Each row below holds a small network's activations on one input, seen along a few directions.
Each table varies a few parts of the input and shows all the possible inputs, shuffled.
Descriptions start from the smaller parts, as in this example, which fits no table here: one of 6 places along a line, together with either a single point or one of 9 places around a ring or (one of 3 separate values, together with one of 5 places around a ring).
Shared parts are said once, and a part with two or three values counts as separate values.
In the rows, 128 means zero.

A family of inputs:
row 1: [133 122 141 105 107 124 133 172  97 102 124 123 133 147  74 121 117 129
 120]
row 2: [126 116 132 142 106 104 183 166 122 104 104 118 140 118 119 106  91 124
 101]
row 3: [140 168 121  84 136 120 112 114 133 152 150 149 120 148 145 159 160 126
 133]
row 4: [ 86 112 153 165 207 174  77  61 155 151 124 110 157 101 129 137 116 167
 128]
row 5: [141 128 119  88 124 147 104  85 140 116 150 122 142 134 136 121 180 135
 123]
row 6: [135 169 122 101 118 125 106 118 138 152 144 151 111 136 148 152 164 124
 149]
row 7: [143 121 110 102 115 138 126  81 155 127 148 113 125 114 141 114 167 134
 128]
row 8: [135 160  95 132 114 101 132 118 150 159 134 131 120 112 163 154 148 123
 141]
row 9: [130 163 108 112 114 112 121 117 142 153 148 144 113 122 151 156 153 125
 149]
row 10: [128 162  99 150 115  99 154 102 170 149 118 135 113 120 176 151 130 117
 135]
row 11: [117 132 130 153  96  99 168 170 139 140 104 141 119 126 169 164  95  93
 131]
row 12: [133 140 147 112 102 135 124 181 120 145 126 155  95 148 124 168 126 108
 144]
row 13: [130 122 122 105 107 141 103  84 145 119 136 116 131 144 138 124 185 140
 140]
row 14: [138 108 129 111 111 127 111 122 117  92 128 131 131 137  91  92 153 138
 121]
row 15: [ 86 115 143 175 198 187 111 128  71 176 123 144 115 152 145 156  58 100
 139]
row 16: [139 104 118 118 113 119 135 126 118  95 139 126 137 119 101  91 143 150
 120]
row 17: [126 129 127 137  98 105 151 182 129 151 118 137 112 127 148 167 112 101
 135]
row 18: [159 144 151 108 120 129 117 184 115 140 127 141 111 156 130 175 129 102
 138]
row 19: [ 89 152 135 172 204 164  77  72 115 181 130 142 137 124 154 164  89 138
 138]
row 20: [146 129 153  99 120 126 132 169 104  99 135 127 141 154  80 109 114 122
 118]
row 21: [ 74 109 158 179 206 169 111 133  76 118 117 104 128 134  96 107  67 122
 131]
row 22: [142 105 116 140 111 113 149 125 127 100 128 121 140 111 117  85 139 150
 114]
row 23: [141 127  93 140 119 132 159  80 180 128 116 117 139 104 160 105 153 140
 123]
row 24: [ 92  96 155 163 222 153  97  97 109 116 109 110 152 100  92 105  94 161
 123]
row 25: [142 111 114 154 114 107 159 121 142  91 106 118 142 106 137  76 124 148
 108]
row 26: [143 121  91 127 112 130 129  90 160 135 125 102 137 103 149 111 169 139
 122]
row 27: [138 137 132 107 104 118 132 185 121 144 131 145 113 127 138 166 106 105
 141]
row 28: [143 108 131 101 126 125 114 118 114  86 139 133 140 147  91  96 150 137
 114]
row 29: [133 114 144 139  99 102 158 174 119 114 122 114 134 126 111  98 104 123
 115]
row 30: [132 113 150 118 103 114 153 165 117 106 136 118 114 141  89 110 105 121
 115]
Changing only one part turns row 23 into row 11. The same change can be made to row 4. Which row results?
> row 15
Describe the family of inputs behind these rows.
> one of 5 places around a ring, together with either a single point or one of 5 places along a line
Which other rows does row 30 become when the place on the ring of 5 takes its other values? List them by row number.
> row 7, row 9, row 16, row 27
List by row number the other rows that have the place on the ring of 5 in common with row 9.
> row 3, row 6, row 8, row 10, row 19
List by row number the other rows that have the place on the ring of 5 in common with row 24.
> row 14, row 16, row 22, row 25, row 28

A family of inputs:
row 31: [173 137 101  80  74  95 127 122 202 131 131 158 118 114 163 160 201 130
 129]
row 32: [ 81 147 115 147 205 182  69   9 172 169 143  90 156  81 164 141 156 145
 132]
row 33: [ 96 131 143 180 207 158 112 119  61 151 120 137 125 146 121 128  54 118
 126]
row 34: [137 137 132 102  54  62 162 197 140 115 155 161 108 155 110 140 141  92
 140]
row 35: [174 153  64  96  70 111 138  54 189 144 138 124 122 122 202 125 236 122
 136]
row 36: [135 123 113 111  28  90 204 227 108 105 147 146 102 153 117 121  90  94
 127]
row 37: [115  62 176 162 200 153 114 120  76  68  91 115 163 135  62  66  80 151
  92]
row 38: [ 90 121 139 147 214 163  69  62 164 160 113 128 147  87 146 161 131 156
 140]
row 39: [ 99  97 177 185 188 184 135 186  49 142 102 118 121 146 113 136  37  96
 126]
row 40: [161 106 136  77  39  92 168 204 143  41 146  91 137 114  60  62 149 139
  99]
row 41: [110 159 137 163 207 151  86  87  80 177 108 126 126 140 136 147 101 161
 159]
row 42: [166 163 105  84  50  93 151 150 153 134 142 143 113 143 142 150 161 133
 132]
Describe the family of inputs behind these rows.
> one of 2 separate values, together with either a single point or one of 5 places along a line

A family of inputs:
row 43: [192 159  89  56  25 102 148 117 163 126 147 148 108 149 161 158 208 115
 147]
row 44: [116 120 108 141 139 107 121  88 166 126 131 130 134  99 134 117 147 154
 123]
row 45: [108 116 116 126 168 164  90  49 129 143 138 117 151 110 144 113 154 153
 128]
row 46: [104 180 123 141 180 160  81  80 121 207 152 150 102 142 183 208 119 106
 155]
row 47: [144 133  97 104 111 123 107  99 159 131 145 136 132 128 143 119 186 143
 147]
row 48: [103 131 125 160 187 143  99  58 145 138 111 101 151  96 149 116 134 151
 112]
row 49: [117 122 113 156 168 132 106  72 141 142 111 121 145 100 143 100 127 161
 123]
row 50: [101 105 169 150 205 158  96 125  84 102 107 100 148 124  86 110  92 146
 113]
row 51: [ 92 169 126 168 178 134 108 111 145 207 124 153 105 125 178 200  88 113
 151]
row 52: [172 131 113 101  21  95 192 210 124 107 126 140 105 153 132 126 125  99
 115]
row 53: [160 148  93  81  62 117 132 113 164 129 145 131 118 136 152 131 198 135
 160]
row 54: [130 105 162 108 117 112 128 185 108  92 131 128 141 145  79 107 112 129
 125]
row 55: [121 116  97 118 145 139  91  74 148 134 154 132 128 114 135 119 176 159
 134]
row 56: [160 136 150  99  72  97 147 211 111  97 131 135 123 148  87 125 127 121
 124]
row 57: [111 110 181 139 179 153 115 110  73 101 110 109 154 131  81 108  90 132
 107]
row 58: [176 134 151  76  29  94 165 225 119  99 132 148 113 163  94 140 129 104
 114]
row 59: [ 89 136 174 152 196 154 109 185  83 176 122 160 114 146 114 196  51 102
 150]
row 60: [103 113 115 139 186 176  70  55 131 149 133 106 151 104 150 117 160 171
 135]
row 61: [144 122 120 124  61 108 181 189 124 109 131 125 109 139 122 106 114 119
 127]
row 62: [130 103 139 141 100 118 167 165 113 101 129 122 133 138 114  92 112 115
 127]
row 63: [151 149  96 107  63  81 165 136 183 129 124 127 115 121 151 129 167 128
 136]
row 64: [124  98 131 155 143 138 141 137 107 103 131 113 127 121 102  93 103 106
 105]
row 65: [138 131 104 121 104  89 137 110 171 124 121 132 138 120 141 114 156 144
 133]
row 66: [183 161  93  80  33  67 182 153 189 121 123 141 109 132 167 151 183 115
 124]
row 67: [ 89 139 147 177 188 163 130 172  96 182 119 153 109 134 148 182  47  89
 152]
row 68: [122 107 165 131 153 129 119 138  91  97 134 121 133 138  72 112 107 130
 104]
row 69: [107 108 144 160 179 162 134 109 102 101 115 111 142 118 105  94  82 116
 103]
row 70: [ 98 101 143 172 192 168 121 107  94 111 108  93 146 113 119  99  88 127
 111]
Describe the family of inputs behind these rows.
> one of 4 places along a line, together with either a single point or one of 6 places along a line
Changing only the place on the line of 4 turns row 69 into row 57. The same change can be made to row 64. Which row results?
> row 68
List by row number the other rows that have the place on the line of 4 in common with row 53.
> row 43, row 45, row 46, row 47, row 55, row 60
List by row number the other rows that have the place on the line of 4 in common with row 63.
> row 44, row 48, row 49, row 51, row 65, row 66

A family of inputs:
row 71: [134 114 122 148  86 101 193 166 112  98 111 114 126 135 125  85 102 109
 116]
row 72: [152 149  87 124  67  67 167  96 196 123 134 135 130 118 160 108 173 127
 116]
row 73: [162 174 117  78  67  92 141 146 174 157 127 157 111 138 170 196 174 112
 142]
row 74: [117 132 128 126 194 192  63  38 132 136 145  94 154 110 129 119 155 150
 111]
row 75: [ 89 136 157 150 169 136 120 184  87 150 132 147 112 133 109 163  55 107
 142]
row 76: [ 97 103 105 177 188 168 107  45 162 156 114 117 143  89 172 119 130 147
 131]
row 77: [144 139 142 116  88 130 159 220 102 141 132 141  97 148 137 167 102  75
 132]
row 78: [126 105 180 133 175 140 101 146  86  89 116 113 147 139  61 100 103 142
 108]
row 79: [ 94 155 110 150 191 160  82  57 114 196 133 151 122 135 173 178 122 138
 163]
row 80: [156  94 136  94  89 127 139 172  85  74 136 132 126 158  84  92 136 125
 116]
row 81: [167 138  97  62  64  96 109 114 166 101 164 125 124 125 116 109 225 151
 143]
row 82: [ 98 100 155 178 157 129 154 152 119 112  93 109 145 107 100 100  57 153
 116]
Describe the family of inputs behind these rows.
> one of 3 separate values, together with one of 4 places along a line
